These are the activations of a small network on made-up records, seen along a few directions, one row for each record.
After each row come some of the record's fields: Zasim, Kulup, Pezif, Devuk, Ros, Mun.
Not every record has every field; a missing one is left out.
Other fields move the rows too, some of them a lot.
(in the rows, 500 means zero)
Random noise pushes rows far along 16 fixed directions. That doesn't count. These rows show it; they differ only by the noise:
[463 579 540 591 402 449 619 438 543 359 484 580 328 736 562 599 433 444
 483 793 821 362 570 444 459 524 340 675 775 564 338 616]
[356 574 613 377 500 575 500 581 573 268 481 383 491 596 560 625 481 564
 500 566 403 428 465 405 562 659 494 398 454 437 334 451]
[609 451 337 416 527 613 509 539 556 517 627 504 471 268 678 580 441 568
 459 650 276 410 379 515 638 372 313 571 354 566 457 630]
[565 571 267 500 521 690 726 303 565 726 567 532 489 588 342 455 401 593
 658 362 633 408 603 345 439 410 670 410 450 520 498 306]
[265 499 503 483 536 556 725 369 371 364 398 337 620 738 442 524 540 592
 615 466 479 450 445 550 241 451 489 557 624 394 490 444]
[662 433 555 565 217 587 510 449 411 528 432 332 451 401 536 605 384 527
 458 625 505 610 500 437 466 482 418 583 702 591 445 628]
[528 575 501 491 282 738 549 554 411 485 486 580 621 389 391 599 334 560
 475 627 527 431 634 581 480 503 482 578 550 510 520 632]
[647 422 538 380 351 603 397 467 431 584 345 336 533 444 618 616 475 583
 406 281 387 582 384 451 507 481 541 445 482 557 432 468]
[507 488 459 649 650 398 521 431 535 507 538 398 422 382 400 515 385 563
 446 793 399 598 386 474 618 512 459 466 516 444 365 518]
[577 555 560 565 484 320 349 530 609 371 457 722 481 373 602 207 462 517
 461 443 734 531 425 324 634 641 423 420 613 484 483 600]
[514 545 778 323 777 609 562 533 567 539 400 347 747 735 397 779 393 562
 650 262 327 719 539 473 428 660 500 187 346 320 605 466]
[606 499 405 304 205 633 455 610 447 426 474 563 501 263 713 245 505 373
 402 354 428 546 615 284 569 785 408 450 490 511 494 673]
[461 561 541 323 733 261 474 708 742 398 568 637 613 392 598 242 498 437
 672 324 576 589 510 376 471 601 570 408 483 372 504 420]
[657 568 246 329 430 697 531 401 667 669 494 676 537 410 575 248 445 517
 576 205 650 477 541 175 624 566 459 398 444 559 503 493]
[599 460 668 394 265 500 249 500 642 497 613 545 426 332 551 455 627 516
 466 410 606 385 581 490 557 370 294 542 576 684 700 579]
[437 468 635 414 375 592 408 466 317 536 346 446 648 493 376 575 545 526
 391 394 438 545 561 674 394 523 427 504 576 489 634 608]
[500 497 511 365 517 475 601 375 517 527 595 420 317 573 685 553 632 533
 432 435 505 407 545 577 409 270 507 548 448 473 539 402]
[385 537 539 491 469 491 420 347 434 537 365 419 401 581 367 488 560 534
 323 493 542 523 515 476 563 622 546 388 561 470 407 438]

[367 557 510 592 378 366 694 451 413 417 596 463 385 505 347 300 536 296
 446 753 648 577 822 586 310 530 541 699 692 347 557 486] | <Devuk:t1 Ros:v2 Mun:l4>
[376 512 744 518 525 516 465 416 451 393 463 414 543 601 383 603 594 513
 437 558 458 550 569 619 484 542 280 472 553 437 682 622] | <Devuk:t1 Ros:v1 Mun:l1>
[499 452 435 506 507 482 522 495 592 392 662 514 368 510 641 417 614 474
 557 406 480 276 459 354 507 526 451 460 404 586 516 407] | <Zasim:z2 Kulup:b1 Pezif:c3 Devuk:t1 Ros:v2 Mun:l1>
[454 420 438 392 240 586 230 599 442 485 326 537 632 515 410 483 588 398
 420 374 508 373 472 472 511 672 396 604 588 723 446 564] | <Devuk:t1 Ros:v1 Mun:l2>
[351 476 340 549 375 640 548 533 330 471 602 553 489 468 283 453 556 412
 456 602 351 302 646 621 432 620 482 562 429 547 587 516] | <Zasim:z2 Kulup:b1 Pezif:c3 Devuk:t2 Ros:v2 Mun:l4>
[626 506 455 740 491 458 457 375 369 741 420 576 586 440 146 427 379 485
 478 500 629 589 581 572 526 503 679 513 555 536 575 468] | <Zasim:z1 Kulup:b1 Pezif:c2 Devuk:t1 Ros:v2 Mun:l4>
[216 481 261 395 546 688 588 639 414 482 497 492 515 481 527 552 581 566
 702 660 307 405 437 460 530 681 409 376 587 634 457 677] | <Devuk:t1 Ros:v1 Mun:l4>
[348 530 534 334 374 612 351 562 592 522 363 400 581 550 383 624 522 478
 524 576 499 517 506 451 605 601 418 563 637 598 389 526] | <Devuk:t1 Ros:v2 Mun:l4>
[644 620 680 432 676 533 599 501 604 418 680 694 418 456 789 536 509 496
 441 504 488 519 650 546 621 475 329 336 258 298 710 714] | <Devuk:t2 Ros:v2 Mun:l3>
[467 534 539 473 663 378 358 522 655 536 502 530 434 376 599 424 550 650
 506 483 527 623 343 423 677 439 455 310 511 489 505 517] | <Devuk:t1 Ros:v1 Mun:l1>
[532 474 578 566 587 355 419 675 588 314 542 521 461 586 623 572 463 439
 560 645 447 465 363 385 581 711 319 429 504 574 424 613] | <Devuk:t1 Ros:v2 Mun:l1>
[709 480 501 489 615 547 351 375 570 754 430 506 473 483 468 766 405 488
 314 603 515 579 434 597 698 361 372 561 432 554 403 569] | <Zasim:z2 Kulup:b2 Pezif:c2 Devuk:t2 Ros:v2 Mun:l4>
[481 567 551 500 525 374 602 611 491 361 433 472 506 516 638 432 398 542
 526 485 543 622 427 488 450 536 754 482 523 335 348 378] | <Zasim:z2 Kulup:b1 Pezif:c2 Devuk:t2 Ros:v2 Mun:l4>
[380 495 372 536 696 399 456 427 451 635 315 517 546 411 518 490 524 656
 507 514 569 539 214 612 519 317 623 556 641 521 344 492] | <Zasim:z2 Kulup:b1 Pezif:c1 Devuk:t2 Ros:v2 Mun:l3>
[352 517 546 424 438 574 450 673 223 394 297 430 670 456 443 556 471 510
 334 461 258 596 495 678 462 711 691 431 407 345 435 494] | <Devuk:t1 Ros:v2 Mun:l4>
[364 721 416 322 620 598 593 438 587 451 487 791 432 669 658 376 550 500
 401 511 661 395 597 452 679 593 413 421 366 355 478 576] | <Zasim:z2 Kulup:b2 Pezif:c2 Devuk:t1 Ros:v2 Mun:l4>
[677 486 368 588 454 596 546 575 363 559 449 695 523 387 665 539 363 541
 474 553 508 416 402 559 535 452 478 553 464 559 441 679] | <Zasim:z2 Kulup:b1 Pezif:c2 Devuk:t2 Ros:v2 Mun:l3>
[607 406 247 566 723 304 430 494 735 648 609 610 444 339 559 332 488 494
 617 596 576 501 292 367 664 368 315 611 557 683 449 539] | <Zasim:z2 Kulup:b2 Pezif:c2 Devuk:t1 Ros:v1 Mun:l1>
[387 576 561 363 380 513 616 508 516 185 347 451 606 463 776 457 472 603
 440 447 615 469 356 576 394 255 577 852 620 347 334 423] | <Zasim:z2 Kulup:b1 Pezif:c3 Devuk:t2 Ros:v1 Mun:l4>
[588 494 495 611 431 618 548 502 374 466 459 572 534 691 509 649 394 506
 428 526 516 411 507 549 450 565 497 517 441 506 463 535] | <Zasim:z2 Kulup:b2 Pezif:c2 Devuk:t1 Ros:v2 Mun:l4>
[461 469 526 529 484 403 339 601 474 202 429 525 566 656 513 412 509 365
 307 560 395 371 347 439 584 751 364 526 391 444 303 499] | <Zasim:z2 Kulup:b2 Pezif:c2 Devuk:t1 Ros:v1 Mun:l2>
[222 444 468 455 396 496 506 473 490 301 568 314 545 349 412 254 644 449
 507 659 328 564 487 449 453 576 217 627 649 453 587 605] | <Zasim:z2 Kulup:b1 Pezif:c1 Devuk:t1 Ros:v2 Mun:l1>
[512 524 439 411 388 633 661 523 546 550 487 502 598 573 583 622 467 571
 723 433 656 424 515 527 325 273 534 701 671 615 526 483] | <Devuk:t1 Ros:v1 Mun:l1>
[426 508 422 362 511 613 553 412 472 750 501 379 353 446 411 550 547 431
 391 713 397 759 657 526 607 544 344 482 562 457 556 661] | <Zasim:z2 Kulup:b1 Pezif:c2 Devuk:t2 Ros:v2 Mun:l2>
[577 532 758 650 503 356 449 582 414 279 407 567 640 357 653 425 395 638
 417 501 553 645 369 626 458 412 549 484 562 294 536 629] | <Zasim:z2 Kulup:b2 Pezif:c2 Devuk:t2 Ros:v1 Mun:l3>
[324 472 388 342 665 522 373 654 565 481 514 636 554 539 485 556 604 511
 547 437 421 279 400 545 557 563 387 455 388 627 511 512] | <Zasim:z2 Kulup:b1 Pezif:c1 Devuk:t1 Ros:v2 Mun:l2>
[349 454 548 357 617 409 423 510 546 248 352 387 577 581 643 483 601 383
 355 564 351 482 337 471 552 620 233 621 500 413 284 589] | <Zasim:z2 Kulup:b2 Pezif:c2 Devuk:t2 Ros:v1 Mun:l3>
[516 599 699 339 651 393 531 634 642 405 624 656 445 476 744 547 558 516
 501 458 624 489 548 618 476 318 577 467 443 345 575 490] | <Zasim:z2 Kulup:b1 Pezif:c3 Devuk:t2 Ros:v1 Mun:l2>
[443 522 427 430 632 540 471 386 409 590 442 559 403 514 643 505 618 595
 357 469 367 479 400 583 672 485 455 350 339 431 540 572] | <Devuk:t2 Ros:v2 Mun:l4>
[569 532 428 642 439 547 646 364 293 398 406 513 355 556 673 428 453 504
 332 623 435 571 461 420 615 695 474 434 470 390 426 657] | <Devuk:t2 Ros:v1 Mun:l4>
[692 528 702 617 391 491 446 496 577 318 502 447 567 553 539 495 378 600
 479 359 534 514 420 358 520 497 549 398 401 424 505 375] | <Devuk:t1 Ros:v1 Mun:l1>
[362 599 376 452 533 674 702 441 467 377 448 550 487 710 568 550 498 522
 512 519 524 339 509 417 519 606 491 473 455 429 366 503] | <Devuk:t2 Ros:v1 Mun:l3>
[307 522 692 500 618 407 430 495 602 338 588 434 446 330 546 404 614 650
 565 637 501 581 445 498 550 476 322 363 643 437 640 622] | <Zasim:z2 Kulup:b2 Pezif:c2 Devuk:t1 Ros:v2 Mun:l1>
[315 447 607 343 509 359 310 683 602 442 413 429 522 438 634 437 649 592
 705 475 485 621 331 431 531 518 433 396 741 587 524 573] | <Devuk:t2 Ros:v1 Mun:l2>
[486 433 474 493 599 534 539 493 417 709 448 451 534 508 521 720 504 639
 610 483 501 562 418 677 367 256 539 462 600 562 577 530] | <Devuk:t1 Ros:v2 Mun:l4>
[342 543 403 387 484 738 596 446 430 664 444 577 765 477 336 375 534 506
 675 372 475 547 632 488 450 580 398 453 552 469 724 665] | <Zasim:z2 Kulup:b2 Pezif:c2 Devuk:t1 Ros:v2 Mun:l1>
[572 468 446 330 255 521 384 551 401 574 393 630 514 426 593 487 550 322
 259 451 544 499 602 680 508 461 360 843 577 610 539 662] | <Zasim:z2 Kulup:b1 Pezif:c1 Devuk:t2 Ros:v1 Mun:l4>
[629 443 583 450 346 572 519 651 474 366 498 319 663 290 591 432 377 531
 555 421 240 673 443 405 462 576 555 479 405 414 526 511] | <Zasim:z2 Kulup:b1 Pezif:c2 Devuk:t1 Ros:v1 Mun:l2>

Which values does each new row have?
[708 555 526 416 532 696 649 505 566 670 499 489 613 481 570 688 304 525
 532 504 507 661 606 499 439 355 445 525 463 410 527 579] | <Zasim:z2 Kulup:b2 Pezif:c2 Devuk:t1 Ros:v2 Mun:l1>
[351 566 527 391 482 429 388 382 629 514 332 439 488 453 421 492 553 391
 311 703 671 643 520 517 611 479 285 763 748 459 311 620] | <Devuk:t2 Ros:v2 Mun:l3>
[618 429 500 427 416 405 374 589 457 478 394 406 612 266 591 326 496 448
 405 293 370 678 414 446 493 563 608 514 446 408 429 441] | <Devuk:t2 Ros:v2 Mun:l3>
[448 551 596 585 452 617 524 656 431 517 558 549 552 467 369 739 405 684
 648 653 525 430 561 676 434 393 601 431 573 584 619 536] | <Devuk:t1 Ros:v1 Mun:l1>
[571 449 512 504 468 505 395 452 554 344 676 484 404 362 594 405 592 525
 372 469 315 365 457 513 642 452 359 541 248 547 611 464] | <Zasim:z2 Kulup:b2 Pezif:c2 Devuk:t1 Ros:v1 Mun:l4>
[351 603 503 515 541 550 654 451 493 327 483 513 463 769 504 627 490 502
 494 544 608 312 545 521 426 530 598 540 462 423 368 373] | <Devuk:t1 Ros:v2 Mun:l4>
[511 479 497 681 566 574 486 260 536 425 547 519 499 600 456 441 544 677
 513 514 506 390 326 434 589 369 238 421 427 522 658 584] | <Devuk:t1 Ros:v1 Mun:l2>
[458 447 619 479 691 503 418 637 437 492 260 576 533 721 713 831 496 656
 672 379 497 492 217 503 524 615 416 294 637 688 473 691] | <Zasim:z2 Kulup:b1 Pezif:c3 Devuk:t2 Ros:v1 Mun:l4>
[523 610 453 599 496 495 575 388 418 579 355 612 431 524 562 570 392 585
 348 680 739 591 447 618 539 389 513 623 680 439 395 601] | <Devuk:t1 Ros:v2 Mun:l1>
[330 371 453 422 478 434 355 261 627 546 480 241 519 583 304 394 763 447
 527 406 428 434 398 443 484 384 282 660 585 620 529 360] | <Devuk:t2 Ros:v2 Mun:l3>
[350 599 732 641 392 456 521 598 382 212 597 586 346 601 573 596 558 599
 475 728 562 259 587 632 483 540 620 445 522 468 512 534] | <Zasim:z2 Kulup:b2 Pezif:c2 Devuk:t2 Ros:v1 Mun:l3>
[678 365 652 662 229 587 465 359 524 416 614 268 364 480 553 653 525 686
 586 400 515 319 406 432 410 279 513 500 538 701 567 357] | <Zasim:z2 Kulup:b1 Pezif:c2 Devuk:t2 Ros:v2 Mun:l3>
[446 598 400 512 517 737 546 411 485 599 531 608 539 512 367 515 474 673
 524 456 442 328 537 516 633 493 633 312 302 490 536 440] | <Zasim:z2 Kulup:b2 Pezif:c2 Devuk:t2 Ros:v1 Mun:l3>
[551 504 590 559 593 422 433 433 556 563 548 426 448 454 337 542 495 467
 402 519 439 574 567 549 574 501 608 420 376 443 505 380] | <Devuk:t2 Ros:v1 Mun:l4>
[612 449 385 570 328 640 513 587 365 575 501 589 532 467 521 653 437 555
 581 424 531 289 492 562 413 440 608 546 515 709 513 489] | <Devuk:t1 Ros:v2 Mun:l1>
[478 503 478 603 465 470 513 506 377 460 535 582 517 343 502 433 493 547
 369 655 444 459 495 691 510 356 545 639 465 405 494 554] | <Zasim:z2 Kulup:b2 Pezif:c2 Devuk:t2 Ros:v1 Mun:l3>
[518 511 501 422 765 381 370 689 594 536 383 605 613 547 512 632 396 447
 455 450 468 559 367 572 625 600 578 476 388 491 308 479] | <Zasim:z2 Kulup:b1 Pezif:c2 Devuk:t2 Ros:v1 Mun:l4>
[505 533 614 339 413 605 467 532 686 431 623 396 503 438 545 553 501 451
 454 549 421 506 633 482 550 429 378 553 369 430 512 463] | <Zasim:z2 Kulup:b2 Pezif:c2 Devuk:t1 Ros:v2 Mun:l4>
[467 567 479 525 623 500 546 616 592 438 542 686 656 576 415 588 409 496
 642 526 631 339 524 582 413 471 522 584 499 500 479 485] | <Devuk:t2 Ros:v2 Mun:l3>
